These are the activations of a small neural network, seen along a few directions. Each row is one input.
Each table varies a few parts of the input and shows all the possible inputs, shuffled.
A made-up example of a description, with smaller parts first: one of 5 places around a ring, together with either a single point or one of 9 places along a line or (one of 3 separate values, together with one of 6 places along a line).
Shared parts are said once, and a part with two or three values counts as separate values.

Other details of the inputs shift rows strongly along two fixed directions, in all tables alike. That doesn't count.

Table:
R1: [-13  25 -19   7  -5   5 -14 -12 -29 -20  19 -33  55]
R2: [ 13 -10   5 -22  -4 -14 -17   3 -24 -13  -4  20 -21]
R3: [ 22 -21  -1  -5  20  31 -16  35 -26 -26   5  -2 -58]
R4: [ -1  -5  -1   2  16  17  21  -3  14   7 -17 -10 -24]
R5: [-19   9 -19  17   4 -10  23 -18  13  21  17 -15  35]
R6: [  1 -17 -14  12 -10 -19  14  13  51  13 -13  23  12]
R7: [  3  -2   3   0 -16 -20  -8  19  50  19 -23  25  11]
R8: [-14   2   3   1   1  -2   3 -34 -21  -3  19  -5  24]
R9: [-31  21  19  11   1  12   5 -34 -35  -8  28 -22  36]
R10: [ -9  18 -10   9  19  34  13  -3   1 -17   1 -32  18]
R11: [ -1 -18   5   7   5  -8  -3  26  18   0  -9   7  -1]
R12: [ 15  18   7 -15 -10   0  10  -7  46  15 -30  15 -17]
R13: [  2 -26  -9   6  -2 -16  10   3   1   9  -3  -5 -10]
R14: [  9 -21   2   1  18  27  -6  10 -20  -6   8  -6 -56]
R15: [-27  34   1  11  -3  16 -10  -5 -28 -20  18 -19  49]
R16: [ 14  -9   1  -7  -3 -18   9  -9   1  21  -1  15  -9]
R17: [ 16  12  -6  -5 -23 -38   9  -4  53  35 -17  32   7]
R18: [ -4 -32  13  -5  18   0  -7  18 -32  -7   2  -3 -32]
R19: [ 25 -17  20 -27  20  24   0   2 -38 -14 -13  -3 -58]
R20: [ 10  15 -11   8 -21   5  -2   8  76  28 -19  26  -4]
R21: [ 17 -27 -11   0   3  -8  -2  28 -14 -15  -4  -5 -14]
R22: [ 19   4  -1 -21   9  24  -8  22  -8 -15 -23  -2 -26]
R23: [  1 -14  20   3 -17 -28  11 -10  58  42 -20  31  -1]
R24: [ 23 -31   9 -17  -5 -13  -3   1 -26   0  -2   7 -30]
R25: [  0  10  19  -1 -26 -22   3   1  32  17 -17  29   1]
R26: [-38   9 -14  17  15   7   8 -31 -31 -12  30 -30  39]
R27: [ 24 -20  18 -17  12  26 -16   2 -36 -10   8   5 -65]
R28: [-13  36 -23   5   7   4  -9 -10 -32 -14  23 -25  53]
R29: [  2 -20  10   3   9   7  -3  37 -31 -23  -3   3 -23]
R30: [-11  42   0   5 -13  18  -6 -31  27   6  19  -8  19]
R31: [-11  17 -25  21   5  -6  14  -4  16   6  13 -14  48]
R32: [ -5  23  -4  -3 -11 -10  -9 -23 -23 -10  16 -19  32]
R33: [ 16 -14  25 -27   7  -7 -30  19 -44 -21  -3   8 -36]
R34: [-36   7   7  20   6  10  13 -14 -22  -6  21 -23  27]
R35: [  2   2 -16   5 -22 -26   1   5  59  22 -25  35  20]
Description of these inputs: one of 5 places around a ring, together with either one of 2 separate values or one of 5 places along a line.
The inputs of R19 and R12 match in every part but the place on the ring of 5. If R24 is changed in the same way as R19 into R12, which row does it become?
Answer: R32
Which other rows does R30 become when the choice among 2 separate values takes its other values? List them by row number.
Answer: R12
Which other rows does R22 become when the choice among 2 separate values takes its other values? List them by row number.
Answer: R20
Start at R25 and move only the place on the ring of 5, one step at a time. The first step leads to R9. Which rows follow, in order?
Answer: R34, R29, R15

Table:
R36: [ -3  36   0   6  -2  27  -4 -36  -9  -6  27 -48  37]
R37: [  1 -18  10 -21   5  -6 -18  23 -65 -34 -11   9 -15]
R38: [ 38 -14  -7 -17 -19  -3   4   0  52  18 -33  31 -39]
R39: [ 31 -40  -4   8  -7 -15  20  25  53  31 -23  11 -33]
R40: [-10 -11   8  26   0   4   6  21  17   7  10   1  -3]
R41: [ 20 -17  21  -7 -14  -2 -17  20  49  12 -24  47 -46]
R42: [-27  14 -20  18   8  11  27 -21  20  -7  -1 -28  42]
R43: [-13  50  -5  10  -4  15   1 -13  22   9  15   8  26]
R44: [ 22 -17 -22 -12  36  22   1  21 -68 -26  16 -22 -33]
R45: [-20  19 -15  12 -12 -15   2 -46  16   7  22 -26  81]
R46: [ 11 -32  15  -6 -17 -34 -15  25  25  11 -15  48 -18]
R47: [-16 -14   0  -3  30  34  -7  21 -76 -49   7 -23 -17]
R48: [-49  33  10  20  -6   5  39 -86  13  27  23 -13  48]
R49: [-22  57  -3   4   5  25   3 -15  -3  -3   5 -14  38]
R50: [  5  -5 -28  12   6  -4  10  15  21  20   7  12 -17]
R51: [ 22 -26  -1 -17 -19 -42  12  16  35  13 -46  37 -15]
R52: [-33  16   7   9  -9 -13  -4 -16   4  -2   2  -8  63]
R53: [ 17 -25   9 -13  -2 -15 -31  21 -61 -16  22  -8 -26]
R54: [ -7  48 -21   8  -9  10  -1 -25  29  19  20  -4  24]
R55: [ 16 -25  22  -1 -23 -37  -7  34  21  18 -11  40 -19]
R56: [ 30 -16  -6 -11 -26 -10  -8   9  61  25 -27  47 -54]
R57: [ 26 -22 -14  -5   5 -20  34  38  55  29 -46  31 -39]
R58: [ 20 -32   6   5  -2 -17  25  33  53  24 -38   9 -31]
R59: [  7 -21  28 -18   6  -8 -21  36 -70 -27  -4  -5 -19]
R60: [-32  31 -19  28  14  17  15  -3  -1  -1  31 -11  39]
R61: [ 10  12   0 -12  -8   6   8  -9  33  -1 -29   6  -8]
R62: [  3   3  15 -22  14  35 -23  13 -63 -44  -7  -6 -34]
R63: [-25  33  12  10  -7  17  -5 -23  35   2  -8  -8  38]
R64: [-19  39  17  17  -6  25 -13 -17  -2  -7  28 -20  29]
R65: [  5  -1   5 -23  18  -3 -17  31 -86 -31   0   3 -12]
R66: [ -1 -32  -8   0  27  23 -27  13 -61 -33  29 -24 -33]
R67: [  8  -3   3 -17  15  -5 -23  29 -83 -31  21  12 -18]
R68: [-47  20  -8  41   3  15   8 -24  32   2  30 -18  63]
R69: [ 40 -18 -17 -16 -15 -43  11  18  29  31 -27  40 -17]
R70: [-33  22 -17  43  -5   8  10 -25  29  18  37 -38  54]
R71: [ 17  -6   9  -5 -21  -2  -5  14  52  13 -26  51 -40]
R72: [-33  15 -13  25   8   7  23 -26  41   4   1 -34  59]
R73: [ 20 -32  10 -20 -10 -38  -1  18  25   8 -38  24 -14]
R74: [-40  34  -9  23 -19 -12   2 -33  10  -1  26   1  77]
R75: [ 26 -26   8 -22   7  -7 -21  14 -77 -26  16 -24 -16]
R76: [  9   1 -14 -18  16  -5 -29  11 -93 -29  34 -10 -11]
R77: [  1 -21   1 -17  11  -2 -42   2 -83 -37  34 -18  -8]
R78: [ 15 -18 -10 -24  11   2 -20  -4 -89 -43  18 -20  -4]
R79: [ 33   9  -9 -31  23  30 -16   6 -66 -28  12 -17 -38]
R80: [  7 -30  14  12  -7 -12  18  43  50  25 -37  22 -29]
R81: [  3 -29 -18  -2  22  23 -17  15 -62 -35  23 -14 -40]
R82: [ 29 -51 -10  -1   1 -11  10  21  48  19 -28  20 -40]
R83: [-27  48  16  20 -14  17   5 -22  35  11   1 -22  51]
R84: [ 14  13  16  -6  -9   3   5   0  34  10 -23  -9  -7]
R85: [-16  42  -2  22 -20  11  -6 -35  38  20  27 -25  40]
R86: [ 24 -16   5 -10 -14  -3 -22   6  42  16 -13  27 -44]
R87: [-12  -7  39   1  -4  -7  28 -36   3  35   7   0 -18]
R88: [ 29 -15  14 -18 -14 -12   3  11  73  21 -52  30 -37]
R89: [-31  29 -25  20 -22 -17  -3 -44  11   6  31 -11  71]
R90: [-33  31 -17  23  13  13  25   0  11   6   4 -14  44]
R91: [-11  35 -10  11 -11  16   2 -51  48  12  12 -26  54]
R92: [-14 -23   9  -2  31  28 -14  25 -57 -39   3 -21 -17]
R93: [ 14   6  -9 -14  -3 -32  13  11   5  10 -23  14   9]
R94: [-36  15 -15  32   1  15  13 -13  18  -5  21  -5  39]
R95: [  0  -2  23 -18  33  13  13 -24 -90  -6  19  -4 -48]
R96: [-41  12  26   6   7  10  20 -70 -13  15  27 -20  25]
R97: [ 38   4   0 -23  -7 -13  15  23  57  27 -50  37 -44]
R98: [ 26 -26  16 -12 -20 -45  10  26  37  24 -39  22 -14]
R99: [ 15 -32 -18 -10  27  26  -4  10 -63 -37  11 -23 -33]
Describe the family of inputs behind these rows.
Answer: one of 4 places along a line, together with either a single point or (one of 3 separate values, together with one of 5 places around a ring)
The inputs of R79 and R36 match in every part but the place on the line of 4. If R90 is changed in the same way as R79 into R36, which row does it become?
Answer: R80
Which other rows does R68 become when the choice among 3 separate values takes its other values? List them by row number.
Answer: R41, R46
Which other rows does R90 become when the place on the ring of 5 takes its other values? List them by row number.
Answer: R44, R50, R57, R60
Which other rows does R73 become when the choice among 3 separate values takes its other values? List them by row number.
Answer: R72, R88
Start at R58 and move only the place on the ring of 5, one step at a time. The first step leads to R80. Which rows follow, in order?
Answer: R40, R70, R39

Table:
R100: [ 27 -15   0 -15  -6 -10   5  13  27  16 -29  33 -44]
R101: [ 18 -15  14 -13  -5  -9   9  14  28  17 -32  33 -41]
R102: [ -8  12  -6  -8   4  -6 -18  -8 -58 -25  26 -20  35]
R103: [  3  17   3  -8   7  20 -20 -10 -36 -20  17 -16  -5]
R104: [ 18 -24  -7 -10  10   6 -14  35 -21 -18  -6   9 -37]
R105: [ -2  10   4   8 -18  -5   6 -16  48  27   1  13   4]
R106: [-22  13  -4  24  -7  -1  10  -1  42   9  -2   0  32]
R107: [-15  14   1   0  17  23  -2 -25 -49 -20  28 -27   8]
R108: [ 10 -25   6 -15   2 -20 -17  15 -49 -13   7   8 -16]
R109: [ 13 -35   1  -4  11   5 -11  33 -25 -15   0  10 -43]
R110: [ -8   3  -3  15  -6  -5  15 -19  42  19  -3  -3  19]
R111: [ 17 -11  22 -18   3  10 -18  17 -23 -10  -9  11 -46]
R112: [ -8   8  -3  12  -6  -6  20   2  42  20 -12   3  18]
R113: [ -6  16 -14   9 -10  -1  13 -22  44  15  -6  -5  31]
R114: [ -7  16 -13   2  19  21  -4  -3 -48 -26  22 -36  18]
R115: [-32  30   0  11  -8 -11  -1 -27 -19  -6  22 -20  72]
R116: [-10   3 -10  19  -5  -6  19  -8  37  21   1  -3  20]
R117: [ 11 -16   8  -8  -2  -3   6  11  19   7 -24  11 -24]
The inputs of R100 and R107 match in every part but one. If R114 is changed in the same way as R100 into R107, which row does it become?
Answer: R116
Describe the family of inputs behind these rows.
Answer: one of 3 separate values, together with either a single point or one of 5 places along a line

Table:
R118: [-17  38  -2  23 -20   8  21 -20  88  28 -10   6  26]
R119: [  2  13   8  -8 -29 -26  -2   0  39  26 -24  39   0]
R120: [-29  48 -13  24 -20 -10  11 -62  12  21  32 -22  77]
R121: [ 16  -6   8  -7 -18 -34   7 -10  28  27  -6  27  -9]
R122: [ 27 -19  -2   2  -3   4  13   7  37  26 -21  22 -56]
R123: [  8 -42  -3   1  -4 -19  11  34  14  18 -17  14 -20]
R124: [  2  13  16 -20  -3   1 -26   2 -59 -32  15  -4  -8]
R125: [ -6  -8 -16  18   5 -12  12   6   4   2  14 -10  19]
R126: [ -1 -10 -26  28 -14 -25  22   5  51  31  -6  12  19]
R127: [ 22  -2  19 -16 -14 -28  -4  16  22  22 -27  46 -17]
R128: [-44  33 -20  30  10  15 -16 -20 -20 -23  40 -52  83]
R129: [-20   8 -12  12  13  26 -17   6 -57 -45  37 -37  44]
R130: [-28  17  10  18  12  28  16 -37  -2  -4   9 -29  22]
R131: [ 19 -11  12 -11   7  35 -15  16 -14 -21  -2   2 -41]
R132: [-10  -1  -8   4  12   8 -13  27 -47 -38  16 -18   6]
R133: [  5   0  11 -12  27  44 -36   6 -59 -40  17 -31 -35]
R134: [  2  14  15 -12  35  47 -16  10 -70 -37  14 -24 -24]
R135: [  9 -28  -4 -14  18   7 -21  53 -62 -35  -6   5 -42]
R136: [-45  40  10   8   1   1   2 -59 -38 -11  43 -42  73]
R137: [ 15 -17  -5 -15  22  26   0   0 -20  -8   3   1 -51]
R138: [ -7  -8  24 -13   8   0 -12 -19 -74 -27  11 -13  -2]
R139: [ 24 -13 -28 -10   5 -11   1  32   2 -11 -20  -4  -2]
R140: [-28  23   3  12  10  35  12 -33 -11   2  24 -42  26]
R141: [ 20 -30  21 -25 -14 -22  -4  11 -13  17 -15  24 -38]
R142: [ 22 -15  18 -26  -5 -12 -39  14 -32 -13  -5  14 -34]
R143: [-13 -22  -2  11   5 -18  15  12  11   4  -1  -1  10]
R144: [ 33 -34   4 -32  -5 -26  -8  11  -7  12 -15  43 -55]
R145: [ 17  -3  12  -7 -37 -27  -5   1  56  26 -20  44   2]
R146: [ -2  13  -4  20  -8   0  29 -23  76  38  -5   5   6]
R147: [ 11 -53   6   2   6 -20   8  35  -4  -2 -28  21 -35]
R148: [ -3  -1  -9  20  -8 -25  17  25  63  29 -23  29  26]
R149: [ 11 -26  21 -14  17  14   5  11 -10  -5 -10   2 -59]
R150: [-29  11 -34  23   9  -1  15 -20   7   3  27 -20  57]
R151: [-25  41  -4  16  -5  25  10 -20  40  12  -2  -7  23]
R152: [ 16  28 -15 -11 -30 -31   9 -21  59  28 -25  14  35]
R153: [ 28   7 -11 -21  13  26  -2   6  -9 -17 -16 -17 -28]
Describe the family of inputs behind these rows.
Answer: one of 3 separate values, together with either a single point or one of 5 places along a line or one of 6 places along a line
Which other rows does R125 become when the place on the line of 6 takes its other values? List them by row number.
Answer: R123, R126, R143, R147, R150
List by row number the other rows that have the choice among 3 separate values in common with R120.
Answer: R119, R121, R124, R127, R136, R138, R141, R142, R144, R145, R152
Which other rows does R139 become when the choice among 3 separate values takes its other values? List them by row number.
Answer: R152, R153
